Each row below holds a small network's activations on one input, seen along a few directions.
In each table, some parts of the input vary, and every possible input appears once, in random order.
A made-up example of a description, with smaller parts first: one of 6 places along a line, together with either a single point or one of 9 places along a line or (one of 3 separate values, together with one of 8 places around a ring).
Shared parts are said once, and a part with two or three values counts as separate values.

Other details of the inputs vary at random and push rows far along two fixed directions, the same in every table; ignore that.

A family of inputs:
r1: [ -1  -6 -15  -7  -4 -21  20  25  43  29 -36]
r2: [-25   3  38 -39   4   1  21 -35 -43   6 -13]
r3: [-20  -7   3 -41   2  -4  15  -6  -3   5 -11]
r4: [ 19  -1 -17  26  -9  -1  -6  25  24  -2  23]
r5: [-14  -4  14 -38  -8  -4  19  -1  -9  22 -20]
r6: [-19   3 -12 -42   3  -5  30 -16  22  11   9]
r7: [ 33  -2 -14  49  -2   2 -16  26  28  -5   4]
r8: [  8  -7 -40  -5  -4  -7  18  30  62  23 -13]
r9: [-13  -9 -19 -64  -6 -13  52 -17  47  32   0]
r10: [ 19 -12 -30  16  -6 -12 -35  17  22  21 -15]
r11: [ 20   6 -22  49  -2  -4 -13  22  36 -13  16]
r12: [ 16   3 -25  44  -5  -2 -16  34  30 -11  22]
r13: [ 24 -15 -29   8 -16 -13   0  43  46  17 -18]
r14: [-19   3  17 -16  -1   0   3  -1 -22   4 -15]
r15: [ -1   6  10  14   6   7 -17  -5 -33 -25   1]
r16: [-10  -2  16 -29   0 -10  22 -10  -4  20 -24]
r17: [ -2  11  20  28  17  15 -18 -17 -32 -29  16]
r18: [  7   9  13  21  -1  13 -19  -8 -24 -24  34]
r19: [-19   9  19 -42   7   9  20 -43 -29  -6  25]
r20: [-20  -3   0 -35  10   1  28 -19  13   9  -3]
r21: [-10  -6   4 -39   0   7  21 -12   2  12   4]
r22: [ -9  -5   1 -38   1   5  27 -21   7  13   0]
r23: [ -9  -6   3 -36   4   2  29 -19  11  14  -1]
r24: [ 36 -11 -25  48 -15  -7 -22  54  28  -2  -5]
r25: [-27  -9 -10 -57   5  -2  37  -5  22  23  -3]
r26: [-15  21  35  19  14  21 -21 -47 -66 -48  41]
r27: [  6   6   6   6   4  -1   3 -15   2  -8  21]
r28: [ 21   6 -20  49   2  -7 -14  22  36 -12  15]
r29: [-11 -11 -12 -40   5 -19  31   1  34  20 -26]
r30: [ -2   9  49  14  15  15 -24 -38 -79 -41  14]
r31: [ -8  -5  -6 -44   0   3  29 -12  15  19  -2]
r32: [  5  15  28  61   5  10 -38   2 -50 -34   0]
r33: [-19  -5  -5 -64   1 -11  50 -28  31  26   5]
r34: [  9   3   7  44   2   7 -34  18 -31 -32   9]
r35: [ 11   9   4  49   6  18 -28   1 -19 -31  16]
r36: [-32 -10  -9 -74   4  -2  44 -14  28  29  -9]
r37: [ 17  -8 -16  17 -18 -12   1  47  29  23 -21]
r38: [  9  -3 -11  20  -2  -4 -10  14   9 -11 -11]
r39: [ 20   2  -2  58   2   1 -32  21  -6 -29  -1]
r40: [-25  -1  12 -47  13  10  -9 -52 -34  17   9]
r41: [ -1   7  11  26  -1   2 -14   5 -21 -11 -13]
r42: [ 11   7  13  27  -7   4 -17  11 -26  -6  -9]
r43: [ 36  -4 -13  56 -10  -1 -28  31   9 -16  -5]
r44: [ 21 -13 -33  11 -12  -4   7  41  52  20  -1]
r45: [ 26  -4 -45  33  -9 -11 -35  20  48  22  10]
r46: [ 10   1 -26  21  -6  -4  -5  27  41  -1  14]
r47: [-14  -9 -10 -40  -4 -15  -2 -10   8  48 -29]
r48: [ -3   9  47  15  12  17 -24 -38 -80 -42  16]
r49: [-18   7  40 -20   1   8   4 -34 -59  -7  -6]
r50: [ 35  -4 -20  45 -11  -3 -23  38  17  -7  -8]
r51: [-18  21  47  18  11  19 -26 -28 -87 -34   5]
r52: [-37   4  31 -39   6   3  14 -21 -47   2  -9]
Description of these inputs: one of 4 places along a line, together with either a single point or (one of 2 separate values, together with one of 6 places along a line).
The inputs of r7 and r30 match in every part but the place on the line of 4. If r36 is changed in the same way as r7 into r30, which row does it become?
Answer: r3
The inputs of r13 and r21 match in every part but the place on the line of 4. If r39 is changed in the same way as r13 into r21, which row does it become?
Answer: r20
Change only the place on the line of 6 in r5. List by row number the other rows that result.
Answer: r2, r16, r37, r42, r49
Change only the choice among 2 separate values in r8. List by row number the other rows that result.
Answer: r31

A family of inputs:
r53: [ 15  -8   7 -25  -9  -9  18   3   5  16  -7]
r54: [-13 -11  -3 -39   5  -1  33 -28  21   4  21]
r55: [ 13   2  -3  18   1   0 -14  -6   4  12  -2]
r56: [  5 -16 -20 -10 -10 -12  14  27  36   3 -32]
r57: [-22  -5   5 -38   2   6   3 -24 -10  25  -7]
r58: [-16 -10  13 -41  -8  10  20  -7 -19  15  -6]
r59: [-21   8  21 -27   1  -9  35 -25  -5   4  -1]
r60: [ 23   4  13  52   5  18 -30   6 -23 -47  44]
r61: [-40   7  11 -36   1   4  15  -4 -13  10  -2]
r62: [ 10  -5 -22  12  -4  -5 -17  14  20  24 -10]
r63: [ 10  -9 -13 -14 -10  -8  27   2  32  30 -12]
r64: [ 30  10  31  48  -6  15 -35   3 -52 -31  18]
r65: [-15   1   8  -4  23   4 -10 -15 -17  -7 -11]
r66: [  0   5  13  22  15  12 -23 -30 -23 -31  41]
r67: [ 12  -3  20   9  -8   3 -21   0 -44 -11   8]
r68: [-19   8  27  -6  -1   2   5  -2 -37 -17   6]
r69: [-30 -13   9 -66   6   4  32 -29 -10   0  23]
r70: [-25  10  24 -32   1   4  37  -6  -9   2   2]
r71: [  7  -9 -33  10  -9 -15  13  43  36   8 -19]
r72: [-11  -8 -13 -36   5 -18  24 -19  40  17 -33]
r73: [ 11  -4   8  -4 -10  10  12   9   1   7  -3]
r74: [ 34  12   0  77 -11  -3 -21  50  12 -26   6]
r75: [  0   9   1  39  -5  -3 -27  28 -10 -14   2]
r76: [  6  -1  14   7  -4   3 -33  -3 -42  -5   5]
r77: [ -8   4 -23 -26   5   3   4 -13  20   8  20]
r78: [ -7   0 -24 -11   7 -20  20  -2  38  19 -19]
r79: [-28  10  12 -17   8  -9   1 -17 -13   4  -3]
r80: [ 29  -8 -21  14 -17 -14   8  20  44  25 -12]
r81: [ 14  22   4  83   2   7 -40  18  -3 -24  15]
r82: [  6  -3 -25   7  -3 -17  28  12  40  11 -16]
r83: [ 29  -7 -24  42   2  -9   7  34  51   1 -20]
r84: [ 11   2 -25  -7  -3   2  19  -2  40   4  19]
r85: [  1 -12 -20 -28 -14 -12   2  18  22  34 -17]
r86: [ -3  16   8  55  15   7 -47  -8 -49 -35  11]
r87: [ -1  -2   5  13  -7  17 -26   8 -27  -1   2]
r88: [ -9   0  10 -37   4  -7   9 -35  -7  23  -6]
r89: [ 20  -6  -9  20 -14   3   6  12  26  15  -6]
r90: [ 19  13 -19  33   5   9 -22  -3  17 -15  30]
r91: [-12  -4  -1  -8  10   5 -10 -22  -8 -12  31]
r92: [  7   6  30  20   5  11 -11 -12 -39 -43  -3]
r93: [-21   4  -8 -48   4  11  12 -20  -7   1  23]
r94: [ -6   5  20  -1   6  13 -10 -32 -26   3   4]
r95: [ -2  -6  -8 -10  -7   2  -9  11  -6  17  -7]
r96: [  8  -6 -23  20   0 -11 -20  14  31  -2 -27]
r97: [-34  12  11 -16   8   2   2 -15 -12   7   2]
r98: [ 27  -1 -39  25 -12   4  -8  41  42  -4  19]
r99: [-18  17  28   8   3   9  14 -20 -25 -14  13]
r100: [-14   3  14 -16  25   0   8 -29  -9  -3 -12]
r101: [-37   3   7 -39  10  -1  12 -20 -33  -1  -7]
r102: [-22  -2  30 -27  18  12  12 -17 -45 -19  -6]
r103: [ 26  12  -7  33  -1  17 -16  13   2 -29  34]
r104: [  7  -7 -20  -9  -6 -13 -11   8  24  31 -14]
r105: [ -2 -15 -20 -34  -6 -20  43  -3  57  20 -36]
r106: [ 18  -6  -6  15   6  -2  14  30  26  -5 -18]
r107: [ 28  -7 -24  10  -8 -21  -6  13  46  30 -15]
r108: [-17  17  25   4  11  -5  -2 -28 -23 -10   6]
r109: [ 38  -4 -13  65 -16   6 -36  49  -1  -9   3]
r110: [ 10 -14 -34  12  -6  -4  -9  30  41   2  18]
r111: [-18 -14 -17 -46  -2 -13  19   3  27  15 -36]
r112: [-15  12  24  22  -2  14  -8  11 -38 -24  14]
r113: [  1  -1  20 -24  -2   7  18 -11 -22   5   1]
r114: [-13   1  20 -27   7  -2 -15 -37 -41   8   2]
r115: [ 17   5  27  22  -2   4 -16 -24 -40 -14  12]
r116: [ -2  -5  -5  10  12   4 -12  19  -3  -7 -16]
r117: [-10  -3  27 -32  -5   7   2 -20 -50  -1   4]
r118: [ 17  -4 -26  15  -7 -15  21  38  42   5 -16]
What is each input in this table made of?
Answer: one of 6 places around a ring, together with either one of 2 separate values or one of 4 places along a line or one of 5 places along a line
The inputs of r95 and r113 match in every part but the place on the ring of 6. If r116 is changed in the same way as r95 into r113, which row does it become?
Answer: r106
Start at r86 and move only the place on the ring of 6, one step at a time. The first step leads to r101. Which rows follow, in order?
Answer: r71, r118, r82, r78
Change only the place on the ring of 6 in r85. List by row number the other rows that result.
Answer: r64, r80, r88, r104, r117

A family of inputs:
r119: [-30  -5   8 -74 -10  -4  45 -12  -9  20   1]
r120: [ -2  -4   7 -20  -3   1  42  13  20  10  -3]
r121: [-11  -3  27 -26   6   3  -6 -18 -46  -3 -19]
r122: [ 44  -5 -30  51 -18  -7 -41  32  36  10   9]
r123: [-27  -7   0 -82   4   2  43 -45  -5  22  13]
r124: [-10   9  24  29   4  -1 -18  -1 -42 -22  -9]
r125: [ 50  -1 -38  58 -22  -3 -28  42  50   1  18]
r126: [ -1  22  29  35   9  35 -47 -25 -78 -50  49]
r127: [  6   3  28  19   6  14   0   3 -35 -41  14]
r128: [-30  -5 -12 -51   7 -11  46 -17  42  18 -12]
r129: [ 19 -16 -37  18 -14  -6 -20  32  48  24   1]
r130: [ 31  -7 -12  35 -20   2 -16  43  16  16 -10]
r131: [ -9 -11  -8 -62 -16  -2  54   7  28  38 -13]
r132: [ 13  10  36  39  -2  29 -34  -5 -78 -53  27]
r133: [-16  17  20  21  19  13 -31 -28 -47 -27   6]
r134: [-17   0  25 -25  -6   4  -4 -12 -49   0   6]
r135: [-27  12   4 -27  15   2  21 -23   1  -7   1]
r136: [  2  -6 -12  -7  -4 -14  33  25  40   0 -30]
r137: [-34  -3  -3 -73  12  -6  16 -31   0  35 -14]
r138: [-10  -2   4 -27  13   2  27 -24   3  -4  19]
r139: [ 23  -5 -37  29 -10  -1 -31  37  35  15   4]
r140: [-28  -2   5 -25  12  -2   7 -31  -3   6 -11]
r141: [-22   6  10 -34  15   9  21 -21  -6  -8  21]
r142: [-18   0  20 -23   3  -2  24 -14 -12  13 -29]
r143: [  1  14  34  52  16  28 -35 -20 -57 -57  49]
r144: [ 19  -1 -12  37 -10  -8   5  49  28 -11   6]
r145: [-18   6   4 -22  15  -4  26 -32   0  -5   1]
r146: [ 41  -2 -29  56  -9 -13 -45  29  35  13  -6]
r147: [ 32  -9 -39  62  -7  -8 -47  44  44  12  -8]
r148: [  3   3 -16  -8  -1 -16  24  -3  48  10  -8]
r149: [ 14 -10 -32   3   1 -16 -10  10  35  30 -16]
r150: [  1  -9  -3 -23  -7  -9  14  13  15  38 -32]
r151: [ -9  -2  10 -23   6   7 -10 -36 -36   3  16]
r152: [  7  21  35  56  13  12 -51 -37 -62 -42  17]
r153: [  3  11  41  51  11  15 -39 -12 -73 -50  -6]
r154: [ -8 -12  12 -44  -6   1  12  -7 -20  11 -13]
r155: [  8  -1 -12  10  -8 -10  33  32  46  12 -26]
r156: [ 18  -5 -37  31   1 -18  -7  19  50  15 -22]
r157: [ 23   5 -20  66 -12 -15  -7  58  37 -16 -11]
r158: [-13  -5  -5 -30  -3   9  10 -15   2   6  20]
r159: [ -2   2   7 -24   5  -1  22 -21  12  -2  20]
r160: [-17  -4   8 -30  -3 -12   5   0 -16  20 -19]
What is each input in this table made of?
Answer: one of 6 places around a ring, together with either one of 3 separate values or one of 4 places along a line
The inputs of r125 and r122 match in every part but the place on the ring of 6. If r131 is changed in the same way as r125 into r122, which row does it become?
Answer: r130
Change only the choice among 3 separate values in r132. List by row number the other rows that result.
Answer: r119, r131
Change only the place on the line of 4 in r141. List by row number the other rows that result.
Answer: r138, r143, r159
Change only the choice among 3 separate values in r154. List by row number the other rows that result.
Answer: r130, r134
